A small network was trained on invented records. Each row is its activation on one of them, seen along a few directions.
Each row is followed by the record's values for the fields Zev, Nobo, Bogan, Bubi, Rez.
Not every record has every field; a missing one is written none.
Other fields move the rows too, some of them a lot.
In the rows, zero is written as 500.
Random noise pushes rows far along 6 fixed directions. That doesn't count. These rows show it; they differ only by the noise:
[591 469 185 358 286 333 391 561 664 636 591 559 824 472 355 612 510 711
 407 553 132 787 310]
[487 574 479 528 491 566 435 451 473 536 555 375 573 539 387 471 580 586
 526 559 326 570 422]
[501 547 538 589 544 665 396 473 429 514 524 361 493 439 378 362 670 501
 564 441 376 517 429]
[397 567 441 488 510 420 458 376 554 569 594 379 630 721 387 491 570 710
 525 722 502 516 473]
[398 680 413 371 502 339 666 494 613 582 644 395 685 797 471 665 330 765
 530 737 592 594 529]
[549 507 364 376 391 433 476 503 583 613 553 502 599 542 529 574 508 589
 413 591 411 596 430]
[467 599 577 512 453 496 597 413 457 551 592 389 545 680 525 577 476 629
 498 708 390 561 503]
[673 593 158 151 490 643 348 716 631 601 410 501 441 243 597 583 416 289
 351 241 560 535 354]

[473 342 545 684 445 320 504 459 561 524 581 547 718 509 328 350 715 711
 611 478 428 610 488]	{Zev: none, Nobo: none, Bogan: none, Bubi: none, Rez: none}
[596 326 446 441 394 518 287 443 492 545 414 655 451 404 570 444 640 381
 333 497 411 431 454]	{Zev: c3, Nobo: j1, Bogan: l1, Bubi: none, Rez: n1}
[459 497 454 528 480 521 383 386 492 541 553 406 579 553 360 411 669 627
 535 638 473 504 435]	{Zev: c1, Nobo: j5, Bogan: l1, Bubi: p1, Rez: n1}
[545 373 707 541 319 515 694 453 465 644 651 547 512 591 735 492 566 628
 460 735 569 535 571]	{Zev: c2, Nobo: j2, Bogan: l1, Bubi: p3, Rez: n2}
[566 462 619 530 397 610 528 460 393 578 520 530 399 513 630 492 566 474
 432 607 467 476 554]	{Zev: c3, Nobo: j2, Bogan: l2, Bubi: p4, Rez: n2}
[324 776 379 362 692 619 400 389 431 372 375 282 392 708 449 670 251 391
 470 621 494 375 488]	{Zev: none, Nobo: none, Bogan: none, Bubi: p3, Rez: none}
[457 351 682 735 612 556 377 433 421 422 465 496 429 404 379 240 790 442
 597 391 537 403 505]	{Zev: c2, Nobo: j4, Bogan: l2, Bubi: none, Rez: n2}
[557 418 489 462 533 651 356 525 478 574 427 505 334 347 601 335 701 335
 446 371 667 362 486]	{Zev: c1, Nobo: j5, Bogan: l1, Bubi: none, Rez: n2}
[571 276 660 563 282 404 668 537 463 581 532 729 395 488 802 529 497 462
 376 570 408 538 617]	{Zev: c5, Nobo: j5, Bogan: l2, Bubi: none, Rez: n1}
[415 599 411 411 393 607 455 478 426 540 569 466 533 678 514 682 287 607
 384 797 177 550 514]	{Zev: c5, Nobo: j2, Bogan: l1, Bubi: none, Rez: n1}
[504 446 547 438 405 484 542 411 457 520 443 567 357 583 755 620 444 415
 358 636 524 426 578]	{Zev: none, Nobo: none, Bogan: none, Bubi: p4, Rez: none}
[566 531 469 466 561 624 326 386 495 500 393 395 375 411 525 421 640 345
 460 424 588 367 414]	{Zev: none, Nobo: none, Bogan: none, Bubi: p4, Rez: none}
[612 334 613 644 364 319 638 540 489 463 504 655 592 382 523 547 529 522
 528 410 225 692 466]	{Zev: c2, Nobo: j3, Bogan: l1, Bubi: p2, Rez: n1}
[620 440 511 638 548 519 577 734 513 399 455 586 459 188 465 390 485 334
 617  77 478 618 467]	{Zev: c4, Nobo: j3, Bogan: l2, Bubi: p5, Rez: n1}
[579 547 280 409 546 453 487 684 647 498 476 491 664 290 360 497 472 501
 589 193 555 655 402]	{Zev: none, Nobo: none, Bogan: none, Bubi: p3, Rez: none}
[583 576 530 484 504 431 509 426 465 401 426 488 518 492 465 642 412 418
 461 496 341 564 413]	{Zev: c1, Nobo: j4, Bogan: l1, Bubi: p1, Rez: n1}
[462 573 620 554 506 378 645 472 412 404 460 533 457 637 561 661 308 450
 472 567 315 537 578]	{Zev: c3, Nobo: j3, Bogan: l1, Bubi: none, Rez: n1}
[492 411 428 499 455 361 354 307 571 553 471 488 589 599 452 467 660 604
 451 671 514 449 436]	{Zev: none, Nobo: none, Bogan: none, Bubi: p2, Rez: none}
[429 277 761 660 604 386 651 581 483 445 470 712 306 492 647 339 566 388
 535 368 845 337 758]	{Zev: c5, Nobo: j4, Bogan: l1, Bubi: none, Rez: n2}
[361 577 415 517 640 726 253 504 457 512 520 366 531 515 242 318 608 564
 581 490 503 405 479]	{Zev: c3, Nobo: j2, Bogan: l2, Bubi: none, Rez: n2}
[539 626 550 483 363 699 584 495 382 561 614 381 555 554 558 622 399 607
 496 703 280 614 450]	{Zev: c2, Nobo: j2, Bogan: l1, Bubi: p4, Rez: n1}
[595 556 754 524 402 757 591 394 292 499 440 427 119 465 847 597 433 250
 371 652 374 395 515]	{Zev: c4, Nobo: j5, Bogan: l1, Bubi: p1, Rez: n1}
[485 410 234 357 423 312 282 398 636 508 420 587 535 560 509 608 475 479
 328 645 386 484 386]	{Zev: c4, Nobo: j3, Bogan: l2, Bubi: none, Rez: n1}
[380 562 280 352 473 505 471 691 564 557 549 569 535 545 458 600 278 577
 442 546 441 543 543]	{Zev: c5, Nobo: j5, Bogan: l2, Bubi: p1, Rez: n1}
[576 477 263 367 403 409 434 564 598 574 492 565 599 439 516 557 490 526
 408 488 489 566 415]	{Zev: none, Nobo: none, Bogan: none, Bubi: p5, Rez: none}
[426 470 595 658 587 450 282 202 415 392 426 413 487 630 347 409 714 489
 505 660 388 375 436]	{Zev: c1, Nobo: j4, Bogan: l1, Bubi: none, Rez: n1}
[554 298 623 607 343 294 546 375 500 504 496 627 505 530 632 526 611 511
 421 630 343 547 478]	{Zev: c2, Nobo: j3, Bogan: l1, Bubi: none, Rez: n1}
[432 618 271 318 585 388 438 429 635 523 452 418 557 654 496 588 409 561
 484 604 754 396 476]	{Zev: none, Nobo: none, Bogan: none, Bubi: p5, Rez: none}
[612 390 760 466 419 587 603 342 389 573 444 542 160 498 915 492 625 292
 328 635 732 290 601]	{Zev: none, Nobo: none, Bogan: none, Bubi: p1, Rez: none}
[567 579 522 378 364 623 539 459 405 577 527 469 455 578 685 683 381 488
 353 718 304 537 473]	{Zev: c1, Nobo: j2, Bogan: l2, Bubi: none, Rez: n2}
[572 482 454 448 527 696 446 725 496 538 484 562 446 259 500 374 525 377
 525 209 568 501 500]	{Zev: c3, Nobo: j2, Bogan: l2, Bubi: none, Rez: n1}
[615 608 201 189 595 523 363 610 690 544 380 469 465 303 496 528 463 346
 451 257 838 434 376]	{Zev: none, Nobo: none, Bogan: none, Bubi: p1, Rez: none}
[437 447 307 543 416 383 158 238 591 521 516 439 720 585 174 421 729 705
 466 690 175 562 307]	{Zev: none, Nobo: none, Bogan: none, Bubi: p1, Rez: none}
[386 692 597 641 597 390 826 616 506 448 650 370 768 646 312 540 334 801
 792 473 559 669 580]	{Zev: none, Nobo: none, Bogan: none, Bubi: p5, Rez: none}
[583 427 574 542 444 540 582 574 579 589 662 499 581 371 480 348 668 604
 605 416 627 605 465]	{Zev: c2, Nobo: j2, Bogan: l1, Bubi: p1, Rez: n1}
[481 420 365 494 507 422 288 333 545 487 430 502 527 497 401 430 646 462
 462 521 444 442 407]	{Zev: none, Nobo: none, Bogan: none, Bubi: p3, Rez: none}
[357 531 316 452 658 597 314 676 493 417 403 547 433 451 381 465 360 387
 478 368 536 378 561]	{Zev: c5, Nobo: j4, Bogan: l1, Bubi: p5, Rez: n2}
[319 446 378 478 542 234 415 369 626 473 514 561 505 729 425 519 496 603
 460 716 650 429 527]	{Zev: c4, Nobo: j3, Bogan: l2, Bubi: p1, Rez: n1}
[435 367 796 671 419 665 428 181 314 570 555 423 290 685 712 352 783 509
 436 897 529 285 560]	{Zev: c2, Nobo: j2, Bogan: l1, Bubi: none, Rez: n1}
[516 623 591 474 600 651 514 499 416 449 467 414 399 493 548 511 460 386
 523 457 590 422 508]	{Zev: c1, Nobo: j1, Bogan: l2, Bubi: none, Rez: n1}
[475 671 401 301 713 708 332 446 510 509 405 325 363 522 518 456 497 357
 482 509 911 248 475]	{Zev: c1, Nobo: j1, Bogan: l2, Bubi: p3, Rez: n2}
[540 376 411 329 422 495 359 465 528 588 440 655 408 520 679 519 537 410
 292 596 612 359 546]	{Zev: c3, Nobo: j1, Bogan: l1, Bubi: none, Rez: n1}
[728 344 423 443 319 316 562 578 645 578 505 664 656 303 564 535 565 510
 444 331 408 685 399]	{Zev: none, Nobo: none, Bogan: none, Bubi: p2, Rez: none}
[570 571 478 428 556 654 453 523 498 547 448 414 384 399 578 433 562 391
 503 382 703 405 473]	{Zev: c1, Nobo: j5, Bogan: l1, Bubi: p4, Rez: n1}
[422 444 334 587 646 519 396 785 606 473 532 550 611 282 214 255 576 531
 691 105 582 566 503]	{Zev: c5, Nobo: j5, Bogan: l2, Bubi: none, Rez: n1}
[436 503 303 200 458 527 492 622 616 649 524 600 422 610 712 615 296 504
 332 643 772 387 618]	{Zev: c5, Nobo: j2, Bogan: l1, Bubi: none, Rez: n2}

Which values does each new row have?
[677 282 192 470 277 202 344 562 763 625 575 660 923 271 222 418 760 752
 510 361 298 798 272]	{Zev: none, Nobo: none, Bogan: none, Bubi: p1, Rez: none}
[642 321 354 412 371 411 278 375 598 588 404 590 510 393 567 463 711 437
 340 519 462 460 370]	{Zev: none, Nobo: none, Bogan: none, Bubi: p2, Rez: none}
[300 593 502 665 736 560 451 513 490 437 539 347 563 561 228 272 615 621
 747 386 690 411 553]	{Zev: none, Nobo: none, Bogan: none, Bubi: p5, Rez: none}
[632 428 548 403 336 232 822 557 645 594 580 640 593 568 763 676 375 604
 431 530 689 635 591]	{Zev: none, Nobo: none, Bogan: none, Bubi: p4, Rez: none}
[532 491 492 370 504 275 722 573 673 566 529 587 542 539 623 568 427 567
 533 447 887 502 576]	{Zev: none, Nobo: none, Bogan: none, Bubi: p1, Rez: none}
[512 684 327 348 428 342 709 590 587 506 560 471 720 647 518 800 142 664
 485 597 402 703 476]	{Zev: none, Nobo: none, Bogan: none, Bubi: p5, Rez: none}
[479 713 494 398 498 546 563 430 447 452 473 399 454 607 523 721 276 471
 461 611 326 530 464]	{Zev: none, Nobo: none, Bogan: none, Bubi: p1, Rez: none}
[419 410 536 638 394 389 683 652 561 601 748 610 735 566 383 426 510 823
 652 549 439 673 621]	{Zev: c5, Nobo: j2, Bogan: l1, Bubi: p4, Rez: n1}
[555 497 511 533 429 687 577 650 457 587 635 459 584 389 496 435 517 596
 565 471 447 610 479]	{Zev: c2, Nobo: j2, Bogan: l1, Bubi: p5, Rez: n2}
[460 461 465 487 499 342 504 381 568 507 473 504 556 627 504 541 511 566
 496 584 593 466 524]	{Zev: none, Nobo: none, Bogan: none, Bubi: p4, Rez: none}
[539 454 578 608 498 340 715 665 607 508 606 570 691 375 356 411 555 653
 702 244 567 688 514]	{Zev: none, Nobo: none, Bogan: none, Bubi: p1, Rez: none}
[642 386 221 206 362 642 332 690 639 694 506 622 467 268 689 480 557 413
 327 407 642 488 414]	{Zev: c2, Nobo: j2, Bogan: l1, Bubi: none, Rez: n1}
[553 408 800 688 539 478 696 463 451 485 513 497 436 462 590 360 652 484
 618 396 705 458 595]	{Zev: none, Nobo: none, Bogan: none, Bubi: p2, Rez: none}
[438 520 343 435 600 529 304 356 526 498 422 389 469 568 456 463 568 472
 471 580 631 332 477]	{Zev: none, Nobo: none, Bogan: none, Bubi: p5, Rez: none}
[708 375 436 410 341 407 476 467 581 575 454 586 536 315 591 533 606 439
 394 428 440 588 374]	{Zev: none, Nobo: none, Bogan: none, Bubi: p1, Rez: none}
[553 293 466 511 361 205 499 328 634 553 507 619 631 567 549 482 647 614
 432 603 567 543 481]	{Zev: none, Nobo: none, Bogan: none, Bubi: p3, Rez: none}
[500 508 687 654 482 475 678 436 440 476 553 463 502 568 562 461 526 562
 573 531 513 525 558]	{Zev: none, Nobo: none, Bogan: none, Bubi: p5, Rez: none}
[378 428 700 612 465 482 682 505 419 528 577 596 356 658 678 485 449 546
 511 627 577 415 724]	{Zev: c5, Nobo: j5, Bogan: l2, Bubi: p4, Rez: n1}
[444 248 804 784 336 149 768 326 519 578 653 636 670 733 557 418 701 835
 601 737 552 566 662]	{Zev: none, Nobo: none, Bogan: none, Bubi: p4, Rez: none}
[337 572 633 728 626 679 339 251 302 410 464 266 431 655 352 351 652 527
 585 682 399 337 499]	{Zev: none, Nobo: none, Bogan: none, Bubi: p5, Rez: none}
[608 415 597 468 430 527 588 552 446 508 444 660 373 456 733 514 439 352
 399 442 605 455 585]	{Zev: c3, Nobo: j1, Bogan: l1, Bubi: p5, Rez: n1}
[668 490 365 370 381 337 617 629 648 571 517 592 652 390 548 620 415 534
 469 371 503 667 432]	{Zev: none, Nobo: none, Bogan: none, Bubi: p4, Rez: none}
[559 588 412 455 482 565 391 457 517 501 500 388 566 405 363 510 559 506
 507 462 316 577 350]	{Zev: none, Nobo: none, Bogan: none, Bubi: p1, Rez: none}
